Each row below holds a small network's activations on one input, seen along a few directions.
Each table varies a few parts of the input and shows all the possible inputs, shuffled.
Descriptions start from the smaller parts, as in this example, which fits no table here: one of 8 places around a ring, together with either a single point or one of 11 places along a line or (one of 3 separate values, together with one of 4 places along a line).
Shared parts are said once, and a part with two or three values counts as separate values.
In the rows, 128 means zero.

Table:
row 1: [121 135 133 137 108 150 133 123 117 103 122 125 135 142 118 107 128 136
 125 127]
row 2: [105 129  90 185 115  98 113 121  82  89 130 131 158 135 101  78 152 157
 132 155]
row 3: [108 138 115 151 108 139 135 121 106  92 117 136 138 140 102  99 137 152
 130 123]
row 4: [163 124 132  82 179  71 105 139 156 218 147 108 120 116 169 167 106 101
 136 126]
row 5: [128 128 143 132 133 126 124 129 128 133 133 100 118 129 130 136 133 100
 118 125]
row 6: [129 113 172  94 114 165 140 134 153 140 121 134 107 119 142 169 117 100
 118 111]
row 7: [131 157  81 137 110 130 161 102 117  81  99 197 149 142 140  91 122 209
 136 123]
row 8: [131 116 162 110 129 149 129 142 144 150 125 113 116 121 144 159 123  96
 120 114]
row 9: [127 153  63 171 138  82 131 112 117 112 127 158 171 136 128  73 146 198
 138 139]
row 10: [159 126 131  78 178  90 116 136 165 204 134 119 111 116 174 170  97 101
 133 121]
row 11: [109 137 104 162 123 122 129 125 109  98 129 123 135 131  92  97 143 149
 126 139]
row 12: [125 137 121 148 123 131 127 130 118 110 132 112 133 133 106 105 134 132
 123 141]
row 13: [134 118 150 121 144 129 120 150 144 159 134 103 109 117 135 152 127  91
 119 128]
row 14: [110 128 106 157  89 154 145 112 103  71 112 174 131 143 103 103 135 174
 143 141]
row 15: [130 152  73 155 127 115 148 108 122  91 108 177 156 142 139  84 129 207
 147 126]
row 16: [125 114 172  71 124 167 138 132 157 152 127 127 102 112 159 184 112  81
 125 112]
row 17: [109 134 106 167 122 103 117 125  98 108 132 115 149 129  91  86 148 145
 121 141]
row 18: [131 117 149 114 109 165 135 124 138 112 127 149 117 129 111 143 126 127
 128 118]
row 19: [105 132 100 169 102 133 132 117  89  72 115 154 146 145 113  90 140 164
 141 139]
row 20: [138 113 152 125 146 111 108 154 137 170 145  91 117 112 130 147 132  92
 119 133]
row 21: [136 117 153 103 156 111 105 152 138 184 154  83 109 109 147 161 127  73
 127 134]
row 22: [156 126 143  68 163 109 127 127 168 190 123 131 120 117 181 180  91 103
 134 112]
row 23: [135 120 138 137 132 110 110 138 128 149 146  93 123 124 119 133 136 101
 120 132]
row 24: [130 121 144 129 124 144 128 129 122 117 128 126 130 132 119 129 135 119
 127 117]
row 25: [124 134 124 152 122 113 115 129 107 119 137 102 146 133 107  94 141 128
 117 144]
row 26: [156 114 146  46 148 125 134 131 179 183 116 153 108 121 175 191  84 111
 130 108]
row 27: [133 121 131 139 139 127 120 133 123 125 137 113 125 125 108 124 140 116
 125 132]
row 28: [128 155  65 167 141  98 144 110 118  96 120 165 159 136 135  81 137 199
 138 137]
row 29: [134 118 136 144 139 106 109 133 110 133 142 101 138 123 108 115 146 113
 122 136]
row 30: [127 118 163  88 140 151 126 140 148 162 132 107 109 115 161 173 118  77
 126 115]
row 31: [126 131 139 124  95 169 144 119 130  99 121 147 123 138 108 120 119 144
 126 128]
row 32: [112 135 121 138  95 159 144 115 120  88 116 158 124 135  93 112 129 160
 131 126]
row 33: [107 131  89 182 118 118 128 121  92  80 126 139 144 136 102  90 147 162
 138 155]
row 34: [129 122 147 121 118 149 128 133 141 132 130 118 116 132 129 147 125 108
 124 114]
row 35: [128 123 156  99 156 130 118 141 141 168 140  92 105 113 158 163 125  71
 123 126]
row 36: [125 122 160 105 103 164 141 120 143 120 123 135 111 132 132 154 121 111
 122 110]
Changing only one part turns row 12 into row 31. The same change can be made to row 27. Which row results? -> row 18
What is each input in this table made of? -> one of 4 places along a line, together with one of 9 places along a line
A walk changes only the place on the line of 4. It starts at row 23 and steps to row 5. List the rest of the walk in order. -> row 34, row 36
Which other rows does row 8 become when the place on the line of 9 takes its other values? List them by row number. -> row 1, row 3, row 15, row 19, row 22, row 24, row 30, row 34
Which other rows does row 20 become when the place on the line of 9 takes its other values? List them by row number. -> row 2, row 4, row 9, row 17, row 21, row 23, row 25, row 29

Table:
row 37: [119 132 107 151  99 143 141 112 110  78 115 168 141 141 101  99 134 175
 135 131]
row 38: [115 131 119 128 110 146 141 119 120 102 115 154 127 134 134 125 123 144
 136 130]
row 39: [124 128 118 139 144 113 119 138 126 139 137 113 127 119 124 125 136 120
 128 137]
row 40: [113 158  69 193 115 103 134 109  90  71 122 146 168 144  93  49 152 198
 131 144]
row 41: [120 135 106 156 134 105 124 125 105 115 126 127 144 131 140 107 139 139
 134 139]
row 42: [167 104 190  39 186 107 103 157 189 251 153  73  87  99 183 222  94  32
 119 112]
row 43: [132 121 141 131 139 113 112 137 124 148 141  95 125 124 123 132 134 101
 122 134]
row 44: [113 152  90 176  91 146 154 103  99  49 107 170 156 150  99  67 143 198
 130 128]
row 45: [162 100 208  18 160 148 120 153 202 236 140  96  76 102 184 238  84  35
 119  99]
row 46: [130 116 163 115 114 157 130 132 135 128 127 117 115 129 129 149 126 101
 120 116]
row 47: [121 136  90 173 123  99 123 118  98  96 128 142 155 136 101  82 147 172
 134 143]
row 48: [120 124 135 117 120 156 136 133 139 123 125 137 114 124 125 142 124 122
 130 123]
What is each input in this table made of? -> one of 2 separate values, together with either a single point or one of 5 places along a line
Changing only the choice among 2 separate values turns row 48 into row 39. The same change can be made to row 38. Which row results? -> row 41
Which other rows does row 37 become when the choice among 2 separate values takes its other values? List them by row number. -> row 47

Table:
row 49: [ 95 158  47 218  96 108 141 101  72  34 114 171 178 149  78  30 163 226
 139 149]
row 50: [147 110 179  63 161 124 112 146 170 208 141  86  97 110 167 198 103  54
 121 111]
row 51: [151 119 160  90 145 134 125 140 155 170 134 114 111 120 158 166 113  92
 121 118]
row 52: [144 111 177  68 161 129 113 148 166 203 142  86  94 111 168 197 106  52
 124 114]
row 53: [149 112 181  68 160 128 114 149 170 206 143  81  97 111 167 194 106  52
 118 112]
row 54: [114 147  84 192  99 121 138 107  82  55 117 156 161 150  89  56 151 195
 132 144]
row 55: [111 145  93 161 107 127 139 113 105  83 118 153 146 140 104  85 137 176
 132 138]
row 56: [125 131 122 140 114 139 132 124 120 107 125 138 135 134 113 110 133 146
 129 129]
row 57: [102 157  53 224  96 112 140 105  66  32 115 167 180 152  81  24 165 224
 136 152]
row 58: [146 118 158  85 146 131 125 136 158 171 131 116 110 119 154 172 111  93
 125 112]
row 59: [143 118 156  90 147 137 126 138 155 166 133 116 106 119 155 171 113  90
 127 115]
row 60: [123 129 119 135 114 135 131 122 121 110 124 143 135 134 113 115 130 148
 132 129]
row 61: [118 145  98 166 107 130 138 117 100  82 120 149 148 141 108  79 139 174
 130 143]
row 62: [125 121 138 120 125 138 130 132 130 131 126 130 120 125 141 144 125 115
 129 126]
row 63: [163  97 205  40 173 129 107 162 193 242 151  72  81  98 174 229  98  24
 114 107]
row 64: [161  95 199  40 174 129 106 161 186 239 152  80  78  97 179 231  99  24
 120 112]
row 65: [124 128 119 139 116 139 131 126 115 107 125 144 132 133 118 114 132 146
 134 136]
row 66: [128 121 140 115 124 133 129 129 134 136 125 131 124 125 139 144 123 118
 127 124]
row 67: [160  95 203  35 174 125 106 159 193 244 149  78  80  98 174 233  96  26
 117 106]
row 68: [106 145  79 191 102 123 139 105  84  52 115 159 156 147  87  62 151 192
 135 143]
row 69: [107 147  78 187  99 118 138 102  87  57 116 159 159 148  86  62 148 196
 134 140]
row 70: [126 124 142 120 124 139 131 131 136 132 126 124 124 125 136 141 127 115
 123 119]
row 71: [ 95 156  49 222  99 113 141 104  69  29 113 169 176 148  78  31 165 221
 140 151]
row 72: [110 143  92 166 110 131 140 116 102  78 117 152 143 139 105  85 139 173
 133 141]
Changing only one part turns row 64 into row 71. The same change can be made to row 67. Which row results? -> row 49
What is each input in this table made of? -> one of 3 separate values, together with one of 8 places along a line
Which other rows does row 63 become when the place on the line of 8 takes its other values? List them by row number. -> row 51, row 53, row 54, row 56, row 57, row 61, row 70
Which other rows does row 61 become when the choice among 3 separate values takes its other values? List them by row number. -> row 55, row 72

Table:
row 73: [ 96 129  71 216 101 142 125 128  52  41 128 156 135 150  53  55 166 175
 150 169]
row 74: [ 99  84 170 102 104 181 124 150 142 137 130 133  91 107 112 188 132  79
 131 118]
row 75: [120  88 150 119 148 105  88 155 113 173 149  77  95 116 113 168 128  59
 130 156]
row 76: [131 148  93 209 107 127 140 103  86  47 124 144 146 153  20  39 164 193
 108 140]
row 77: [154 117 180  93 123 196 137 142 179 144 137 113  94 126  83 157 122  99
 110  94]
row 78: [112 124 172 126 131 107 104 140 117 163 159  39 123 118 154 150 138  51
 112 139]
row 79: [122 137 152 102 103 184 165 117 134  96  92 161 123 140 184 148 106 127
 128 107]
row 80: [164 127 156  77  95 168 153 101 162 120 106 174 119 148 123 149  96 161
 123  90]
row 81: [103 124 186 114 106 194 147 152 149 124 128  95 104 111 151 164 132  74
 111 111]
row 82: [122 101 143  91 100 169 141 112 124 108 101 200 105 135 150 170 106 134
 152 121]
row 83: [135 139 114 146 171  65 111 140 126 158 145  87 163 118 192 123 146 108
 128 127]
row 84: [146 113 178  94 130 101  90 134 148 188 166  54 129 116  87 140 120  86
 108 134]
row 85: [ 82 155  88 233  89 146 138 121  70  34 113 118 157 153  91  40 169 167
 125 143]
row 86: [161 168  89  98 150  95 150 104 160 154 110 172 141 134 138 109  97 198
 129 109]
row 87: [124 172  76 120 159 111 155 111 136 120 102 154 148 133 202 111 114 157
 138 116]
row 88: [133 105 101 133 169  58  94 144 124 172 151 123 144 107 155 147 137 124
 145 158]
row 89: [173 133 117 120 165  58 102 135 150 194 148 112 159 116 127 111 129 143
 115 128]
row 90: [126 140  69 112 153  98 140 114 131 132 114 191 126 122 167 134 104 170
 162 145]
What is each input in this table made of? -> one of 3 separate values, together with either a single point or one of 5 places around a ring
Which other rows does row 88 become when the choice among 3 separate values takes its other values? List them by row number. -> row 83, row 89
Which other rows agree with row 84 in the choice among 3 separate values? List them by row number. -> row 76, row 77, row 80, row 86, row 89
